Each row below holds a small network's activations on one input, seen along a few directions.
In each table, some parts of the input vary, and every possible input appears once, in random order.
Descriptions start from the smaller parts, as in this example, which fits no table here: one of 5 places around a ring, together with either a single point or one of 9 places around a ring or (one of 3 separate values, together with one of 6 places along a line).
Shared parts are said once, and a part with two or three values counts as separate values.
In the rows, 128 means zero.

Rows:
R1: [101 135  78 154  87 136 119  95  66 125  67 121 104 153 139 112]
R2: [143 124 178 103 172 123 129 144 212 111 178 144 149 117 113 128]
R3: [157  81 154  82 140 109 137 161 149 127 191  97 158  68  99 145]
R4: [144 105 172  94 158 116 127 148 195 117 192 131 163 101 112 123]
R5: [153  80 149  87 147 110 134 151 152 116 200  97 157  80  98 143]
R6: [148 128 196 103 185 124 137 141 214 121 179 180 153 129 137 125]
R7: [148  87 166  88 147 123 143 151 175 114 205 119 159  96 112 130]
R8: [141 110 174 102 162 118 123 152 198 124 186 145 168 107 120 118]
R9: [106 174 118 168 117 135 135 135  34 162  59 129  76 185 141 165]
R10: [152  90 156  91 143 113 138 155 164 120 193 101 161  83 109 136]
R11: [117 175 105 167 113 149 118  94 107 131  58 170 104 174 163 118]
R12: [106 155  79 161  90 136 112  98  86 132  67 126 107 149 143 112]
R13: [148 123 181 109 178 132 137 141 218 121 183 162 150 127 123 124]
R14: [135  85 170  95 150 119 132 145 171 110 194 127 160 102 110 123]
R15: [113 129  59 151  85 123 122 103  52 133  76  95  99 130 130 127]
R16: [114 173  88 172 106 154 119  91 106 133  57 154 100 174 151 117]
R17: [142 124 222  97 202 125 154 191 143 151 194 132 132 127 113 175]
R18: [107 173  88 168 103 145 114  95 107 125  58 139 100 160 142 120]
R19: [117 128  67 149  78 120 125 116  53 143  75  96 101 115 130 129]
R20: [107 163  79 164  94 138 110  99  84 136  55 138 110 158 148 109]
R21: [107 134  73 155  82 140 126 102  69 130  79 114 101 147 145 116]
R22: [112 140  65 155  80 127 125 107  61 135  69  99 103 133 138 122]
Q: The inputs of R10 and R22 match in every part but one. If R6 is changed in the same way as R10 into R22, which row does it become?
A: R11
Q: What is each input in this table made of?
A: one of 2 separate values, together with either a single point or one of 10 places along a line

Rows:
R23: [114 157 101 156 107 135 120 114  92 139  75 135 109 151 143 125]
R24: [140 107 211  92 189 123 140 161 197 120 205 152 156 124 117 137]
R25: [163  90 184  77 169 111 135 164 215 117 221 122 176  74 103 133]
R26: [154 115 199  90 191 118 129 155 239 114 206 152 168 103 109 128]
R27: [112 136  94 147  97 133 116 104  99 126  89 133 122 142 143 108]
R28: [112 143  98 150 102 136 117 103 106 128  86 142 120 149 147 107]
R29: [120 166 105 159 117 139 129 115  94 142  73 139  96 159 145 136]
R30: [118 132  90 145 101 132 124 106  86 126  90 121 110 137 134 125]
R31: [117 117  84 138  94 126 124 103  88 120 100 114 116 127 132 116]
R32: [146  91 201  84 176 119 142 166 182 122 215 133 162 105 111 140]
R33: [111 128  83 145  92 131 122 112  83 127  95 100 111 131 126 123]
R34: [112 129  90 143  93 128 116 105  93 126  91 124 122 134 138 109]
R35: [115 158  98 155 107 130 120 120  81 144  73 124 105 146 137 133]
R36: [118 153 103 155 112 142 127 103 106 131  83 147 106 158 148 120]
R37: [114 151  97 153 103 132 119 115  85 138  77 127 110 145 139 126]
R38: [151  75 186  77 163 111 146 174 167 129 222 112 165  85 107 141]
R39: [118 146  99 152 108 140 126 103  99 128  85 138 107 152 144 122]
R40: [116 145 101 152 111 142 126  97 115 124  89 151 112 157 151 111]
R41: [144  99 206  88 182 122 141 163 189 120 211 143 160 115 114 139]
R42: [119 140  92 148 104 131 125 112  80 133  85 118 104 139 133 133]
R43: [120 160 101 156 114 136 128 115  88 140  75 131  98 154 140 137]
R44: [113 151  90 154 103 133 124 120  78 139  82 105 101 142 127 137]
R45: [157 106 195  85 184 117 130 157 231 113 212 143 171  94 106 130]
R46: [149  83 194  80 169 116 144 170 174 124 219 123 164  95 109 141]
R47: [118 139  95 148 104 136 125 104  92 127  87 130 109 145 139 124]
R48: [165  83 177  74 162 107 138 168 207 121 224 111 177  63 101 133]
R49: [160  98 190  81 176 114 132 160 223 114 217 132 174  84 104 132]
R50: [112 163 101 161 109 146 126 113 101 136  79 132 102 162 142 126]
R51: [113 144  86 151 100 128 124 122  73 139  85  96 101 134 124 137]
R52: [119 134  88 144 101 126 125 114  75 133  88 109 105 131 129 133]
Q: What is each input in this table made of?
A: one of 5 places along a line, together with either one of 2 separate values or one of 4 places along a line
Q: The inputs of R52 and R23 match in every part but the place on the line of 5. If R33 is changed in the same way as R52 into R23, which row does it become?
A: R39
Q: Which other rows agree with R26 in the place on the line of 5? List them by row number.
A: R24, R29, R36, R40, R50
Q: Which other rows agree with R25 in the place on the line of 5? List them by row number.
A: R30, R34, R42, R44, R46

Rows:
R53: [133 133 190 115 172 124 138 160 139 145 155 157 134 144 133 147]
R54: [100  82  84 133  76 134 139 106  39 124 114 106 113 139 143 108]
R55: [133 133  41 147  68 119 105  91 105 121  74 100 127  96 127 106]
R56: [111 106  63 140  72 123 118  99  69 122  92 102 121 119 133 105]
R57: [127  52 166  85 137 134 148 138 135 103 215 117 155 114 115 120]
R58: [131  64 155  89 136 127 139 137 154 103 206 113 159 104 110 117]
R59: [109 120 112 139  99 127 146 146  19 154 102  92  94 142 131 156]
R60: [125 192 118 164 139 140 120 120 129 144  69 147  97 162 134 143]
R61: [ 94 118 126 146 114 158 139  92  94 109 115 161 111 191 160 103]
R62: [148 161 163 125 168 117 123 153 178 148 133 152 137 117 127 142]
R63: [146  97 184  91 168 113 149 173 138 132 194 105 138 102 100 166]
R64: [116 180 131 161 141 143 127 124 110 144  80 149  95 175 138 145]
R65: [130 160  77 150  98 114 115 134  67 154  68  86 105 108 118 151]
R66: [143 173  65 153  96 113 109 129  86 154  60  85 108  96 116 151]
R67: [130 120 200 111 171 131 148 161 121 144 166 160 131 156 138 152]
R68: [104  94  74 137  74 128 128 102  53 123 103 104 117 129 138 106]
R69: [136 204 105 167 136 139 115 116 147 145  59 145  99 147 132 142]
R70: [158 106 116 102 127 115 119 128 211 105 175 104 165  70 102 113]
R71: [123 167  83 159 104 144 108  79 163 109  72 155 118 146 143  97]
R72: [162 126 157  99 165 104 133 167 177 135 174  98 142  77  94 160]
R73: [174 141 141 104 162 103 128 163 196 136 163  95 144  65  94 159]
R74: [112 155  95 156 108 146 113  82 146 108  81 157 117 159 147  97]
R75: [139 147 177 120 171 119 129 157 159 147 144 155 136 131 129 144]
R76: [137  77 143  93 134 121 130 134 173 103 196 110 162  93 106 114]
R77: [115  87 173 107 140 143 140 124 136 110 176 165 153 154 149 102]
R78: [118  98 163 111 139 136 130 121 155 111 165 163 156 143 145  98]
R79: [160 174 148 129 164 116 119 149 197 149 123 149 138 103 125 141]
R80: [109 167 142 158 142 147 136 128  93 143  92 151  93 187 143 147]
R81: [132 125 139 120 133 128 114 116 193 112 144 158 159 119 137  94]
R82: [106 154 152 153 142 152 146 131  77 142 104 152  91 197 148 151]
R83: [113 133 101 143  99 121 134 143  32 154  90  90  97 132 126 154]
R84: [103 142 106 153 111 149 120  85 128 108  92 159 115 171 151  97]
R85: [ 97 130 117 149 113 153 128  89 110 108 103 160 113 182 155 100]
R86: [123 111 152 116 137 131 121 119 174 111 155 161 158 132 141  95]
R87: [143 138 126 125 129 126 110 113 212 114 133 155 159 106 135  94]
R88: [146  91 130  97 131 117 124 131 192 104 185 106 164  81 104 113]
R89: [121 119  52 144  70 120 110  95  87 121  83 101 124 108 130 105]
R90: [120 146  89 147  99 117 124 139  49 154  79  87 101 120 121 152]
R91: [142  84 195  88 167 121 158 175 120 131 203 109 134 113 105 169]
R92: [153 111 171  95 168 108 140 171 157 134 184 101 140  90  96 162]
Q: The inputs of R57 and R91 match in every part but one. If R54 is changed in the same way as R57 into R91, which row does it become?
A: R59
Q: What is each input in this table made of?
A: one of 2 separate values, together with one of 4 places along a line, together with one of 5 places along a line
Q: A walk changes only the place on the line of 4. It starts at R70 and steps to R87. List the rest of the walk in order.
A: R71, R55
Q: Which other rows does R67 become when the choice among 2 separate values takes its other values? List them by row number.
A: R77

Rows:
R93: [124 185 128 161 139 138 128 123 113 149  71 160  96 168 148 142]
R94: [140 116 112 117 114 108 125 147 102 141 131  91 134  88 112 143]
R95: [118 167  86 160 108 135 103  90 148 121  71 150 122 144 142  99]
R96: [140 118  81 127  99 122 120 112 130 119 119  99 132  94 116 120]
R97: [124  89 117 113 108 114 133 140  81 134 144  97 134 104 121 129]
R98: [111 122 130 134 124 132 140 139  65 139 122 108 105 150 124 149]
R99: [126 146 126 137 130 123 133 146  86 145 108 102 104 130 116 161]
R100: [123  91  87 122  89 129 130 104 109 108 133 105 132 111 128 106]
R101: [166 110 214  79 199 116 137 174 249 121 229 144 175  89 104 139]
R102: [153  81 226  71 197 122 143 162 229 107 244 157 178 106 112 129]
R103: [102 145  93 156  97 146 110  83 130 111  82 157 124 162 153  86]
R104: [111 166 135 159 132 151 134 117  94 143  83 168  99 188 158 132]
Q: The inputs of R97 and R94 match in every part but one. If R103 is changed in the same way as R97 into R94, which row does it become?
A: R95
Q: What is each input in this table made of?
A: one of 2 separate values, together with either a single point or one of 5 places around a ring
Q: Which other rows does R102 become when the choice among 2 separate values takes its other values? List them by row number.
A: R101
Q: Which other rows does R104 become when the choice among 2 separate values takes its other values? List them by row number.
A: R93
